These are the activations of a small network on made-up records, seen along a few directions, one row for each record.
Records have a field called LUV. Each example row is followed by its value.
The largest differences between rows may come from other fields.
(in the rows, 500 means zero)
Strong random noise was added to every row along 21 fixed directions; ignore it. To show where, here is one row again and again, with new noise each time:
328,511,516,617,496,326,475,730,381,561,602,451,596,608,506,573,301,236,494,492,588,617,425,571,522,463,566,549,605,700,384,515,325,532,619,444,676,576,590
350,518,499,545,459,441,793,663,494,455,536,538,421,432,579,497,501,398,205,682,571,527,347,278,274,456,750,590,444,775,826,341,624,476,643,527,608,696,444
475,571,592,605,493,674,411,208,551,469,585,683,513,724,622,591,597,565,411,687,325,254,416,332,428,715,732,559,345,586,432,327,478,560,626,391,473,488,423
517,496,664,522,573,528,517,409,223,524,654,401,548,428,436,458,600,559,409,513,359,214,511,419,556,512,432,505,494,379,603,436,404,615,465,340,383,693,457
704,564,499,266,717,654,267,478,731,660,522,513,734,471,506,375,816,699,504,436,549,563,389,688,298,458,332,572,495,514,539,647,428,552,388,476,554,339,330
423,440,474,436,342,570,706,586,392,450,596,586,403,547,528,375,363,655,623,640,338,465,675,405,608,515,445,449,484,652,364,474,496,489,631,481,185,728,393
704,388,829,362,485,692,459,251,316,443,449,490,381,456,608,600,399,497,505,610,552,619,625,630,234,639,523,372,506,539,435,567,606,618,366,483,173,311,296
659,459,541,581,602,656,258,260,462,528,604,405,502,494,455,421,624,566,476,716,378,253,580,524,556,600,536,520,503,515,371,456,391,471,641,321,288,546,477
599,383,438,442,691,493,614,669,359,314,326,540,362,341,532,400,407,514,421,553,464,480,189,515,487,732,477,549,557,551,589,386,619,395,467,612,579,655,534
430,561,570,546,434,486,559,530,472,541,642,431,512,366,552,398,575,569,569,458,358,524,526,411,607,552,540,484,471,501,445,494,443,467,565,472,316,569,566
459,538,418,482,428,359,639,562,299,371,532,330,489,318,532,423,346,410,379,374,612,607,636,658,539,426,389,445,571,360,613,555,469,630,586,514,345,760,487
484,553,555,225,779,471,770,572,626,309,414,736,318,459,663,324,675,558,508,531,432,554,407,334,367,643,333,420,466,516,665,472,649,372,459,677,594,408,332
480,766,337,569,457,536,576,525,754,430,524,618,362,682,628,432,608,474,472,535,285,453,575,336,588,491,546,541,358,602,417,434,434,463,695,494,542,504,489
568,498,423,626,623,514,614,307,625,484,487,615,377,424,616,284,363,584,422,452,409,585,451,609,589,731,509,416,349,484,547,331,620,379,450,741,713,388,528
639,498,768,401,277,448,459,360,318,372,336,764,443,524,541,707,509,452,560,412,592,402,586,490,551,419,518,643,553,444,455,588,510,587,91,331,281,384,565
440,411,469,617,532,435,622,567,421,494,614,532,373,694,461,627,317,409,295,775,526,412,465,471,575,507,716,551,489,625,571,399,629,439,508,480,537,475,342
594,551,582,261,465,401,586,544,390,335,565,599,587,301,555,348,659,571,309,491,696,535,570,624,396,323,411,726,606,588,712,617,452,563,309,328,224,678,386
407,564,521,472,778,268,467,669,618,703,727,458,610,739,501,569,668,509,578,537,460,397,634,409,816,383,449,263,591,250,318,671,371,408,632,448,449,291,437
619,536,630,501,562,485,766,692,322,608,562,410,336,425,453,301,420,506,452,540,317,460,597,470,484,415,414,419,501,739,566,483,468,506,454,475,518,610,435
505,706,365,468,366,634,564,204,592,601,409,416,279,464,380,388,457,377,481,337,493,584,728,596,413,445,306,527,495,611,710,417,413,448,358,567,815,357,435
826,650,655,582,540,323,504,592,688,497,720,772,525,355,900,257,639,211,249,273,558,851,429,668,494,87,453,653,211,604,652,603,354,555,299,540,589,414,485
372,282,456,455,570,502,394,599,565,329,432,697,590,620,467,592,527,495,493,598,659,461,544,325,612,418,405,627,591,357,390,450,542,285,426,510,534,439,706
669,415,641,368,467,586,694,521,405,297,315,691,310,482,635,486,470,441,391,479,499,506,646,330,358,326,349,434,434,434,598,482,616,503,366,564,429,542,514

701,498,360,426,612,589,388,403,673,538,603,621,377,702,593,543,531,363,348,726,672,595,623,638,487,267,322,487,413,548,604,489,381,543,564,513,445,393,142 : sopu
653,662,419,401,604,314,700,364,518,510,502,595,527,440,553,233,493,828,310,502,541,412,546,786,550,677,624,445,635,634,587,548,511,465,459,453,416,564,387 : lup
519,657,613,462,607,530,518,418,488,241,444,396,338,480,600,432,599,449,501,435,318,511,563,452,341,726,526,430,532,425,428,557,595,435,581,505,452,395,542 : mimu
376,787,498,369,434,558,614,681,439,391,350,430,446,586,451,570,507,605,705,473,350,471,567,434,427,710,362,519,584,642,331,501,397,749,584,412,387,608,467 : zak
601,344,322,595,484,449,162,365,655,318,479,610,592,284,689,497,534,301,425,539,789,683,318,686,595,475,555,679,432,358,502,491,477,445,616,554,362,575,615 : fiza
769,612,585,709,585,480,422,438,630,576,689,523,578,603,544,487,584,495,192,396,480,505,609,604,621,208,555,605,293,384,531,498,444,540,213,434,608,257,541 : dava
666,519,550,592,638,393,372,361,530,419,485,566,423,574,559,414,531,295,353,570,539,413,501,615,384,485,623,539,542,632,527,542,491,385,547,420,691,423,541 : mili
505,565,520,560,480,324,293,343,399,449,586,530,658,652,463,588,430,473,572,350,561,408,566,810,642,512,451,548,530,287,383,650,444,698,369,383,487,446,453 : sopu
719,577,440,584,490,497,470,543,666,727,558,314,391,425,377,495,601,464,398,714,610,518,727,602,525,201,486,504,427,621,647,552,500,610,509,429,376,414,327 : pip
225,594,464,559,567,356,716,464,260,423,533,542,477,694,471,704,253,400,399,461,555,408,389,479,594,685,467,441,520,431,621,276,387,685,499,535,736,608,402 : voso
403,279,666,368,511,379,480,368,496,579,692,587,455,396,520,367,605,352,770,648,526,507,526,474,441,427,511,403,497,580,569,680,605,370,590,505,373,456,257 : zubo
381,716,411,601,509,393,639,699,758,584,606,545,601,635,549,599,550,607,262,685,670,565,727,398,660,338,589,528,460,599,467,407,400,589,604,448,397,448,535 : zubo
621,539,727,641,497,431,692,691,370,709,596,623,548,487,587,591,432,673,379,406,364,460,295,443,709,515,650,502,346,509,534,405,518,620,180,517,491,442,545 : sitem
416,679,456,453,509,324,643,422,573,545,670,372,218,537,551,625,478,306,403,588,679,759,763,558,698,454,517,366,631,451,605,535,416,342,493,530,305,178,277 : lup
271,418,388,453,420,584,550,375,534,277,581,499,428,580,573,477,395,427,447,515,462,648,491,444,404,658,640,548,528,461,480,479,666,254,602,603,516,439,452 : pip
559,530,501,346,384,609,594,368,272,445,500,445,238,582,558,674,343,338,564,466,438,563,506,527,502,528,419,357,496,437,536,514,409,594,497,511,290,513,178 : dava
312,407,212,655,417,473,438,629,647,410,481,421,466,366,405,446,414,377,548,695,674,587,644,465,661,397,379,591,487,558,484,381,477,459,791,573,462,716,650 : mimu
509,414,396,355,488,489,607,639,449,429,469,577,524,434,442,368,534,679,516,532,498,419,395,521,440,473,429,578,530,563,647,531,609,488,475,508,454,728,397 : mili
473,487,519,566,260,575,713,473,437,552,460,892,370,766,637,742,254,349,265,475,597,571,481,295,598,295,511,603,387,637,631,216,358,482,228,559,717,456,527 : zak
669,550,500,489,330,673,344,496,393,565,340,523,538,613,566,658,423,560,573,432,422,424,507,490,556,538,525,458,569,528,214,517,275,591,569,373,295,601,641 : sitem
603,420,390,613,496,688,327,364,469,365,424,579,331,504,562,418,437,197,557,400,294,452,354,425,574,499,331,600,355,448,440,353,387,388,537,571,755,589,624 : fiza
419,463,335,616,297,413,715,454,610,496,488,682,361,617,562,597,287,430,444,552,617,583,638,420,658,313,569,418,343,482,585,384,566,502,539,640,517,516,449 : voso

Here are new rows. What is LUV for each?
388,514,591,508,468,666,567,346,306,474,718,515,397,700,654,570,338,282,367,503,370,567,497,416,405,543,483,422,436,560,514,372,331,510,615,508,546,538,313 : mimu
545,315,674,598,427,534,666,389,300,465,303,683,421,523,501,667,171,526,353,794,682,379,600,472,432,589,619,439,467,683,515,290,627,702,439,503,422,596,511 : pip
507,307,527,490,785,448,612,439,430,508,599,348,494,524,426,255,281,617,487,672,509,527,663,704,354,656,518,222,592,601,422,551,641,387,681,599,553,474,367 : dava
362,561,468,485,521,310,495,399,563,456,382,515,509,633,484,641,601,404,573,453,566,355,495,363,449,528,666,363,612,366,505,575,522,424,663,463,628,439,583 : voso
392,627,597,645,537,323,412,265,281,399,675,408,423,398,568,545,452,92,470,378,531,487,508,610,658,550,383,522,459,324,604,438,288,665,523,441,553,559,464 : zubo
523,571,513,319,585,551,565,392,544,437,359,527,424,460,583,713,601,480,246,613,754,560,468,413,393,559,564,478,601,440,687,415,494,477,439,501,392,360,402 : zubo
436,485,631,548,523,348,550,334,180,486,666,395,408,542,311,507,418,328,515,470,428,233,667,593,621,419,356,499,503,329,659,547,528,646,326,380,566,541,312 : fiza
572,658,323,545,643,505,499,546,572,392,404,527,485,412,517,577,487,513,395,615,664,529,346,656,566,601,312,608,342,520,644,284,388,877,536,552,493,656,345 : voso
633,721,513,583,569,309,444,658,744,448,570,473,652,310,570,198,689,679,596,496,467,575,576,763,449,500,512,576,376,660,411,690,563,734,620,446,343,582,514 : mili
413,546,348,605,327,435,418,454,451,743,500,423,405,324,202,409,426,447,824,529,505,398,541,638,809,500,302,634,560,749,533,419,283,533,442,432,582,630,520 : mimu
390,212,645,394,488,516,500,575,375,758,480,532,688,644,525,579,318,493,684,356,550,582,501,434,333,413,472,167,605,427,375,644,508,424,584,624,662,463,563 : sitem
